A small network was shown many inputs. Here are its activations along a few directions, one row for each input.
In each table, some parts of the input vary, and every possible input appears once, in random order.
Descriptions start from the smaller parts, as in this example, which fits no table here: one of 4 places along a line, together with either a single point or one of 9 places around a ring or (one of 2 separate values, together with one of 8 places around a ring).
Shared parts are said once, and a part with two or three values counts as separate values.

Table:
R1: [-10 -22  -4  14  -5  17 -28  -8   9  31  -3  22 -11   4   1  -6   0   7]
R2: [ 16 -34  -7   8  18   9  -8  -7   3  44   4  -6 -33   1  -7   3  20  -9]
R3: [-13  -1   0 -18  -8 -17 -15   6  32 -15 -39   0  19 -15  28 -16   2  11]
R4: [-14 -26   3   7   4  24 -11  10  18  -2 -32   1  15  16 -16   8   6  -4]
R5: [ 28  22  12  12  15   1   8  -7 -56   9  40  10   5   1   0  32  13  31]
R6: [ -6  23 -12   6 -32 -17  -8  34  25 -45 -29  -2  22 -36   9 -24 -20   5]
R7: [ -8  31  -1 -35 -32 -15  29 -40  -5 -12  44 -17 -35   4 -22   7 -16 -25]
R8: [ -7  -2   1  -2 -11 -18 -15 -21  19   9 -24  22  -7 -41  19 -17  -7  23]
R9: [ -3 -16  -2  10  35  12   5  14 -18   7  -9 -16  12  39  -4  -2  -3  -6]
R10: [ 12 -42   5  12  26  18  16  16  11   9 -18 -17   4  12 -18   6  15 -31]
R11: [-21  30   2 -44 -28 -16  36 -16  14 -25  34 -31  -3  25 -17  10 -11 -37]
R12: [  1  27  -2  15 -33 -11 -10   9  12 -30  -8  34  -7 -56  13 -27 -12  13]
R13: [  1  -2   4  17  33  26  -4 -13 -27  24   6   7 -19  20  15   3   6   5]
R14: [ 25  11   2  -2  18 -12   6  22 -38  -4  34  -8  38  26  -2  24   9  17]
What do these inputs look like to the network?
Answer: one of 2 separate values, together with either a single point or one of 6 places along a line
Changing only the choice among 2 separate values turns R14 into R5. The same change can be made to R3. Which row results?
Answer: R8

Table:
R15: [ -3 -27  11   2  23  13 -21  17   7   9 -44  -3  13   3   7  -6   6  16]
R16: [  3 -36  -9  37  31  26 -11  21  -5  29 -20  -6   2  31  -7   4  17   6]
R17: [ 18 -19   7   0   8   9  -7 -16 -13  24  19   3  -5  -1  13   9   3 -10]
R18: [ 14  15  -7  15  14  14  10  -9 -31  12  36   2 -14  20  -6  14   0  -4]
R19: [ -8 -12  19 -31   0  -6  32   1   9   8  31 -17  12  36 -16  16   8 -32]
R20: [  9  33 -22   3 -21 -26  -3  13   4 -40   0   7  19 -22  -3  -2  -4  25]
R21: [  4  -7  14  -9  -3   1  -5 -20  -9   8  -7   2 -13 -13  13  -5  -5   2]
R22: [-27  17  12 -28 -21 -17  30  11  26 -18  -2 -23  -5   6 -13 -11  -3 -31]
R23: [ -4 -16   8   0  13   3 -14  -7   5  10 -29  -3   5  -2  14  -2   1   6]
R24: [  7  -1 -12   4 -35  -4 -11  -8  17 -16 -13  13 -14 -33  12 -14  -7  -4]
R25: [ 10 -38   3  12  28  15 -22  20   4  29 -21   1  19  21   5  11  13  10]
R26: [-16  17   5  -4 -19  -5  -4 -13   6  -5  -1   6 -17 -17   0 -17 -13   0]
R27: [-10   4  17 -18  -7  -4  -3 -19 -12   8   7   6  -3  -9   2  -3  -8  -4]
R28: [ 15 -27   0   9  21  17 -14  -3   1  25  -4   0  12  15  14   9   9  -2]
R29: [ -6  31   3  -5 -11 -12   8  -5  -7 -15   4  11 -16 -25   1  -8  -4  15]
R30: [  3  39  -9   0   0 -21   9  15 -11 -28   1   0  13 -19  -4  -8   0  30]
R31: [ 21  12  -4  -2  27 -13   2   6 -25  -6  32  -2  29  13  -6  20   4  20]
R32: [-13  -4  -5  12   2   4  -7   4  20  -1 -36   1  -7 -21  10 -16  -1   7]
R33: [  3  19  13 -18   4 -10   2 -16 -21  -7  11   7  -3 -10   7   4  -4  10]
R34: [ -1  -4  -1  16   5  21   8 -10 -23  23  31   2 -15  21 -10   6  -4 -14]
R35: [ 15  19 -17  21  26  -4  14  10 -35  -2  30  -4  13  30 -12  15   3  13]
R36: [-14  -7   3 -12   4   3  33   4   0   8  33 -29  -7  49 -23  10   7 -42]
R37: [ 14 -13  -6  22  13  22   4 -11 -20  27  17  -7 -23  13   1   6  -4 -18]
R38: [  6  26 -13  -7 -26  -8  -6  -6  11 -33   6  21  -7 -30   0  -7  -9   7]
R39: [-16 -14  -2  13   8   3 -17  30  20   5 -51   1   1 -15   4 -13   5  16]
R40: [ -4 -22 -15  17 -11   6 -28  28  34 -14 -51   9  12 -19   4 -14   7  12]
R41: [  5  27   3 -10  12 -21   2   4 -24 -22   5  -3  23   2   3   7   0  29]
R42: [  3 -26 -14  29  25  21  -3   0  -6  31  -5  -7  -5  24   0   9   3  -4]
R43: [ -8   9  -9  -3 -43  -7  -9 -10  20 -18   0  14  -8 -27   0  -9 -15  -1]
R44: [ -3 -10 -16  15 -20   0 -19   1  32 -14 -36  11   4 -27  10 -12   4   1]
R45: [ -5   5   1   1 -10  -5  -5 -11   5   0 -14   7 -23 -26  11 -20  -5  -1]
R46: [ 20   6   9  -6  10   1   5 -12 -22   7  35   9   3   7   4  20   0   8]
R47: [-21   8  -2 -29 -39 -14  22   9  41 -33   0  -9   4  -5 -18  -8  -2 -33]
R48: [  8  -7  14  -5   1   9  -1 -17 -11  19  32   9   1  11  -1  10  -5  -7]
R49: [-20   4  22 -39  -8 -10  26  -2  13 -11   6 -26   4  20 -15   2   0 -29]
What do these inputs look like to the network?
Answer: one of 5 places along a line, together with either a single point or one of 6 places along a line
Changing only the place on the line of 5 turns R37 into R24. The same change can be made to R42. Which row results?
Answer: R44
Which other rows agree with R49 in the place on the line of 5? List them by row number.
Answer: R15, R21, R23, R27, R33, R41
